Each row below holds a small network's activations on one input, seen along a few directions.
Each table varies a few parts of the input and shows all the possible inputs, shuffled.
A made-up example of a description, with smaller parts first: line(4) and (point or ring(9) or (values(3) and ring(8))).
Shared parts are said once, and a part with two or three values counts as separate values.
In the rows, 128 means zero.

Other details of the inputs vary at random and push rows far along two fixed directions, the same in every table; ignore that.

A family of inputs:
x1: [115 175  58 165  30  75 174 123 135  81 143  79 163 106 131 132]
x2: [ 65 167  83 129 171 130 118 192 167 198  91 179 166  40 191 142]
x3: [137 104 185 124 235 188  95 174 129 194  90 155 135 183 134 139]
x4: [213  81 186 137  76 159 125  63  94 112 155  87  89 183 103 152]
x5: [146  75 173  93 152 143 107 103  92 137 137 171  81 150  87 110]
x6: [136  95 166 100 164 134 114 118  60 118 130 152 119 199 102 148]
x7: [143 131  74 122  40  85 149  85 170  72 162  91 115  96 116  88]
x8: [175  92 154 120  50  95 165  71  36  72 157 102 110 215  69 141]
x9: [136  92 173  98 218 156  84 156  87 184  98 214 128 138 136 140]
x10: [150  79 165 105 189 143 106 130  74 126 119 152  99 155 105  93]
x11: [ 96 151  94 130 117 111 117 144 173 122 126 135 120  67 146 104]
x12: [172  88 189 135 179 173 127 128 119 154 105 143 114 195 127 125]
x13: [140  77 172 102 150 157 108 103  73 155 124 194 120 150 113 144]
x14: [143  86 157  93 210 149 104 149  73 140 114 168 143 173 118 136]
x15: [125 162 104 167 152 151 135 152 189 152 126  81 135  80 188 158]
x16: [ 60 161  93 142 208 136 105 190 170 150  98 158 143  44 168 111]
x17: [ 87 152 102 155 125 111 135 148 152 122 134 126 128  76 138 107]
x18: [150  86 176 113 185 143 116 122  61 133 114 175 128 167 121 130]
x19: [127 105 165 101 220 153 101 155  73 145 120 167  99 158  99 113]
x20: [ 49 169  74 121 211 113  91 208 187 158 101 136 141  69 165 122]
x21: [206  63 144 108  43 113 152  31  76  66 150 120 109 194  73 122]
x22: [155 190 115 148  22 113 158  88 196 103 139  62 155 105 157 126]
x23: [114 156  97 146 120 149 127 153 234 163 112 126 148  93 187 129]
x24: [161  99 183 128 175 175 111 115  98 148 128 101  95 192 108 180]
x25: [154 151 101 152  49 131 147 101 200 112 155  63 124  91 161 157]
x26: [ 86 142  86 124 177 116  97 175 187 161 101 152 136  53 158 108]
x27: [167 173  91 172  23 119 165  81 163  71 172  18 125 137 135 145]
x28: [ 78 172  80 142 122 107 136 151 148 125 143 109 130  91 135 107]
x29: [145  73 180 101 138 145 116  98  78 142 150 167  85 150  83 110]
x30: [112  86 181 107 209 159  79 150  87 186 112 193 103 119 111 117]
x31: [100 172 104 149 144 137 129 176 215 149 116 100 155 131 166 137]
x32: [100 172  79 148  27  70 158 107 148  60 168  64 116 123 106 112]
x33: [115  96 158  83 246 138  88 176  93 166  97 179 132 169 129 155]
x34: [147 143  72 138  36  73 141  94 164  78 145 101 155 102 147 116]
x35: [176 119 205 123 181 174 134 105 102 160 106 127 131 170 117 139]
x36: [167  83 161 133  75 120 164  86  51  79 150 108  89 162  67  98]
x37: [151 157  96 173  38 116 150 106 214 107 131  86 142 122 153 115]
x38: [ 76 175  79 136 168 120 116 175 153 140 110 145 166  89 174 137]
x39: [ 29 173  92 129 193 126 108 222 165 177  97 146 138  63 154 138]
x40: [ 96 146  81 139 170 116 123 162 164 135 106 145 174  79 172 128]
x41: [ 69 210 123 126 188 157 116 191 213 182  88 115 174  86 189 162]
x42: [161 123 213 111 179 181 112 116  98 156  99 124 130 192 112 147]
x43: [127 156  64 150  48  72 155 101 154  52 155  62 120 120 114  90]
x44: [171 101 149 118  49 100 161  57  52  60 182  97 120 214  66 136]
x45: [111 161  74 156  38  91 171 113 126  75 163  68 122 109 104  96]
x46: [174  73 155 116  49 120 154  67  69  89 159 125  76 158  52 108]
x47: [103 154  93 141 106 106 127 131 150 144 122 154 150  86 157 137]
x48: [184  77 153 117  36 112 161  68  64  93 154 134 111 167  79 134]
x49: [ 93 173  72 142  61  76 141 123 165  67 156  77 118 113 124 110]
x50: [153  86 175 117 153 144 133 109  49 130 135 166 125 175 108 134]
x51: [ 96 151  87 121 141 114 120 148 176 151 124 167 160  67 169 141]
x52: [155 175 116 139  37 115 165  82 208 109 139  73 152 102 142 138]
x53: [ 82 157  93 138 160 124 135 190 139 160 102 154 168  66 178 136]
x54: [114 100 169 110 214 163  94 156  63 168 103 186 141 162 120 150]
x55: [147  73 175 108 142 144 120 118  65 150 130 161  88 147  76 111]
Each input here is: line(5) and (values(3) or (values(2) and line(4))).
- Changing only the line(5) part turns x47 into x44. The same change can be made to x2. Which row results? => x8
- Changing only the line(5) part turns x40 into x21. The same change can be made to x17. Which row results? => x29
- Which other rows does x32 become when the line(4) part takes its other values? List them by row number. => x20, x39, x49
- Which other rows does x15 become when the values(3) part takes its other values? List them by row number. => x12, x35

A family of inputs:
x56: [137 119 111 142  30  96 176 101 111  93 151 126 113 112  96 123]
x57: [137 170 111 156  73  92 171 107 150  79 129  74 139 141 137 116]
x58: [159  84 153 122  85 108 150  82   8  75 158 114  93 178  55 123]
x59: [120 131 125 130 131 149 117 127 147 167 123 124 124  83 161 172]
x60: [134 161  52 132  66 107 133 109 219 100 142  91 147  79 174 151]
x61: [120 142 141 136 193 148 115 172 131 167  94 126 151 139 144 131]
x62: [ 70 121 101  94 220 135 103 197 124 161 103 181 139 129 152 124]
x63: [131  72 189 107 169 150 127 139  16 146 127 165  99 188  67 134]
x64: [ 97 188  52 149  68  96 131 142 210  92 137  80 159 119 165 144]
x65: [ 90 154 131 144 240 145 104 184 124 163  92 168 151 109 176 118]
x66: [221  73 187 134  68 130 154  63  83 102 136 111 115 197  83 113]
x67: [117 130  57 121  93  81 121 112 149  99 137 142 141  81 138 105]
x68: [131 120 124 109 149 142  93 144 167 165 121 162 135 133 152 144]
x69: [ 97 173 102 157 169 141 129 175 150 132 107 134 166 103 162 117]
x70: [ 77 180 149 113 171 139 117 167 126 173 120 141 136 112 134 146]
x71: [108 137 135 138 149 151 111 153 150 200 121 155 130  97 152 160]
x72: [104 181  82 124  53  79 142 109 221 104 131 109 157  81 148 121]
x73: [103 169 112 150  95 124 138 143 144 133 133  94 130 128 140 161]
x74: [144 125 157 140 164 144 130 149 118 132 113 108 140 157 143 135]
x75: [158 147 110 137  66 129 159  92 149 112 129 104 149 116 138 103]
x76: [125 168  80 166  77 116 158 119 187 106 122 117 162  73 160 104]
x77: [138  72 194 113 186 176  92 131  90 127 143 103  46 175  60  81]
x78: [114 163 104 153  94 128 142 132 143 112 145  79 126 114 147 176]
x79: [154  87 208  73 184 144 106  99  67 125 132 154 111 224  66 132]
x80: [228  62 187 126  74 142 160  48  74  95 144 100 110 199  85 115]
x81: [161  99 168 141 162 141 123 109  97 135 125 169 133 132 136 102]
x82: [ 98 105 131 115 176 129 110 157  87 172 108 188 120  69 128 134]
x83: [132  95 104 124  74  95 143 100 137  89 146 145 129 133 115 107]
x84: [ 99 135 174  99 171 153 115 147 126 197 107 175 125  98 133 146]
x85: [113 102 152 121 188 172  90 155 165 166 126 134  63  88 113  83]
x86: [ 94 110 106 105 213 112  90 161  97 133 116 168 139 122 129 124]
x87: [182 121 106 124  45 101 146  71 128  45 182  54 120 189 107 148]
- Changing only one part turns x72 into x79. The same change can be made to x84. Which row results? => x70
- Describe the family of inputs behind these rows. => values(2) and (point or (values(3) and line(5)))
- Which other rows does x62 become when the values(3) part takes its other values? List them by row number. => x63, x69
- Which other rows does x69 become when the line(5) part takes its other values? List them by row number. => x57, x61, x65, x74

A family of inputs:
x88: [123  74 162  96 205 139 103 149  63 150 107 191 117 171 101 123]
x89: [107 131 105 123 148 114 117 140 115 117 123 146 135 100 136 115]
x90: [196  88 177 113  89 138 146  64  82 107 145 119 113 193  91 138]
x91: [119 161  98 149 105 127 130 140 187 132 121 112 143  89 164 129]
x92: [192  86 179 125  94 141 147  71  79  89 155  93  95 209  77 123]
x93: [140 126 143 132 136 141 124 124 139 149 125 135 135 134 140 136]
x94: [ 48 142 103 106 213 132  86 195 154 182 102 185 133  72 155 133]
x95: [120 156  98 145 112 124 133 136 193 134 127 106 141  90 159 124]
x96: [129 161 110 138 103 119 141 130 151 122 132  96 148 122 144 143]
x97: [107 139  80 143  75  94 147 127 129 102 143 117 123  86 125 122]
x98: [138  90 198 108 236 186  85 161  86 192  96 164 114 171 123 146]
x99: [ 87 164  91 137 103  99 142 143 152 114 129 129 138  73 135 101]
x100: [158 146 120 148  46 111 164  83 134  74 160  71 127 156 115 130]
- Describe the family of inputs behind these rows. => values(5) or (values(2) and line(4))
- Which other rows does x98 become when the line(4) part takes its other values? List them by row number. => x92, x96, x100
